A small network was shown many inputs. Here are its activations along a few directions, one row for each input.
In each table, some parts of the input vary, and every possible input appears once, in random order.
A made-up example of a description, with smaller parts first: one of 3 separate values, together with either a single point or one of 11 places around a ring or (one of 4 places along a line, together with one of 8 places around a ring).
Shared parts are said once, and a part with two or three values counts as separate values.
In the rows, 128 means zero.

Rows:
x1: [156 114 105 153 107 172 115 145 104 109 103 150]
x2: [140 109 112  93 143  89 116 124  92 145 162 130]
x3: [ 98 154 107 150  75 103 151 123 127  97 120 115]
x4: [147 103 124 111 171 102 114 132  86 159 155 133]
x5: [128 140  94 104 131  67 115 125 110 134 191 123]
x6: [121  97 147 186 156 145 137 143 112 132  76 124]
x7: [116  87 154 154 177 124 139 141  95 149 111 133]
x8: [114 101 158 124 167 152 116 150  89 159 119 112]
x9: [134 131 100  89 134  86 126 139 103 150 176 120]
x10: [122 114 150 165 147 170 105 151 106 148  89 120]
x11: [165 150 202  73 206 181 137 114 192 112  94 191]
x12: [111 117 153 112 135 139 119 124  80 141 131 120]
x13: [163 105 115 161 138 192 118 160  97 112  94 142]
x14: [153 126  90 147  85 159 118 134 114 105 116 144]
x15: [167 153 172  67 156 142 137  87 231 110 123 172]
x16: [116 151 114 137  87 144 124 121 118 111 128  93]
x17: [162 151 184  69 178 159 136 110 220 126 106 185]
x18: [ 97 145 112 121 104  88 161 124 115 114 158 109]
x19: [112 111 134 161 119 132 144 143 119 135  81 126]
x20: [149  93 138 117 195 116 110 144  75 161 142 140]
x21: [104 146 130 118 112 115 122 114 101 136 161 109]
x22: [158 182 159  80 141 118 135  89 248  97 153 164]
x23: [106 117 125 136 127  99 150 130 117 156 135 128]
x24: [137 149  69 161  74 130 111 145 149 109 142 137]
x25: [116  93 136 136 151 116 150 132 107 140 122 115]
x26: [ 89 147 117 108  95  97 114 127 121 132 164 109]
x27: [100 116 118 128 113  86 145 120 120 125 142 120]
x28: [114 114 129 116 126 123 120 117 110 139 148  94]
x29: [151 123  72 156  88 146 115 137 142  98 131 122]
x30: [168 163 168  70 144 134 141  94 240 102 141 159]
x31: [116 119 118 173 110 117 145 119 133 127 102 112]
x32: [105 157 101 140  79 126 117 133 142 116 137  90]
x33: [117 135 121 152 100 142 113 127 127 143 115 108]
x34: [104 140 110 167  95 107 148 132 141 130 112 116]
x35: [122 126 141 143 113 163 114 129  96 123  99 115]
- Changing only one part turns x10 into x33. The same change can be made to x7. Which row results? => x23
- What is each input in this table made of? => one of 5 places along a line, together with either a single point or one of 6 places along a line
- Which other rows agree with x5 in the place on the line of 5? List them by row number. => x3, x18, x22, x24, x26, x32
- Start at x1 and move only the place on the line of 6, one step at a time. The first step leads to x35. Which rows follow, in order? => x19, x25, x12, x4

Rows:
x36: [110 147 138 108  99 109 157 109 166 119 135 108]
x37: [101  81 104 177 118 136 120 167  27 164 107 100]
x38: [139 139 107 105 124  77 141 115 157 122 154 141]
x39: [154 132 138 163 142 190 138 151 143 117  84 155]
x40: [147 118 151 142 150 180 105 128 144 143 106 133]
x41: [132 165 106 152  86 131 128 134 178  79 114 148]
x42: [151 100 144 120 185 122 138 131 123 141 121 155]
x43: [134 149 118 122  87 135  99 118 177 103 138 117]
x44: [ 92 123  69 175  67  97 127 132  57 125 162  79]
x45: [119 112 175 122 157 154 153 116 127 142  99 128]
x46: [137 116 161  84 189 128 120 120 102 155 143 142]
x47: [120 154 125  67 131  79 110 113 136 125 173 131]
- Changing only one part turns x39 into x41. The same change can be made to x45. Which row results? => x36
- What is each input in this table made of? => one of 2 separate values, together with either a single point or one of 5 places along a line

Rows:
x48: [132 163 142 109 112 125 154 116 175 115 131 149]
x49: [158 132 161 109 173 177 122 140 140 126 112 153]
x50: [109 110 142 161 135 158 127 147  67 140 106 115]
x51: [ 98 110 120 171 114 106 152 126  99 121 106 106]
x52: [101 139 103 150  83 109 145 135  96 125 133 118]
x53: [ 95 145 103 158  73 109 118 116 111 128 149  92]
x54: [128 132  74 133  95 110 120 152  90 121 155 133]
x55: [140  98 114 137 143 160 100 163  59 132 123 127]
x56: [146 162 123 100 107 128 112 107 185 113 154 126]
x57: [ 91 108 148 163 136 153 133 145  75 133  90 109]
x58: [112 162 146 114 117 120 162 122 185 110 116 142]
x59: [116 107 110 166 112 114 150 133  96 130 120 108]
x60: [121 132 186 123 168 169 143 133 154 122  86 140]
x61: [ 78 146 113 162  74 102 123 115 118 121 134  84]
x62: [123 139  76 141  85 109  92 133 104 123 171 106]
x63: [173 125 119 106 153 130 129 124 166 111 140 162]
x64: [ 95  99 134 171 126 126 126 133  96 148  90 105]
x65: [164 125 128 109 147 134 141 117 168 113 126 149]
x66: [ 83 101 148  70 179  41 140 123  56 182 194  95]
x67: [114 144  87 146  79 110 102 121 104 124 159  98]
x68: [115 129 187  28 208  57 145 101 135 169 190 132]
x69: [129 133 158 128 142 122 160 107 178 109 103 139]
x70: [141  91  97 146 134 133  93 144  81 148 127 128]
x71: [156 161 116  95 110 124  97 107 180 108 167 140]
x72: [129 109 125 149 141 160 111 152  59 136 115 121]
x73: [112  94 123 164 125 135 123 140  92 155 103 108]
x74: [125 121 170 127 156 143 135 114 177 137  87 138]
x75: [139 121 158 125 158 151 133 121 173 146 103 144]
x76: [126 162 139 111 102 127 127 101 192 115 144 121]
x77: [117 137  82 141  93 112 133 147  93 125 143 124]
x78: [150 155 121  93 118 130 140 126 171 111 138 153]
x79: [140 133 180 118 163 175 135 128 146 127 102 148]
x80: [161 154 113  88 120 125 125 126 166 107 152 167]
x81: [146 134 149 125 141 129 155 108 172 116 119 146]
x82: [109 169 151 119 103 118 131  96 197 109 131 117]
x83: [ 85 137 113 154  83 103 154 141 105 122 116 104]
x84: [132  92 107 152 131 136 108 145  84 152 112 114]
x85: [135 104  93 153 118 116 133 138  88 125 129 116]
x86: [161 122 145 115 163 151 117 127 164 143 113 149]
x87: [173 109 134 100 162 152 104 130 162 137 122 156]
x88: [171 126 154  98 171 174 106 138 135 120 123 163]
x89: [144 102  83 147 121 113 118 137  85 121 143 130]
- Changing only one part turns x80 into x54. The same change can be made to x63. Which row results? => x89
- What is each input in this table made of? => one of 2 separate values, together with either a single point or (one of 4 places along a line, together with one of 5 places along a line)
- Change only the choice among 2 separate values in x85. List by row number the other rows that result. => x65
- Change only the place on the line of 4 in x72. List by row number the other rows that result. => x50, x55, x57
- Start at x61 and move only the place on the line of 4, one step at a time. The first step leads to x53. Which rows follow, in order? => x67, x62
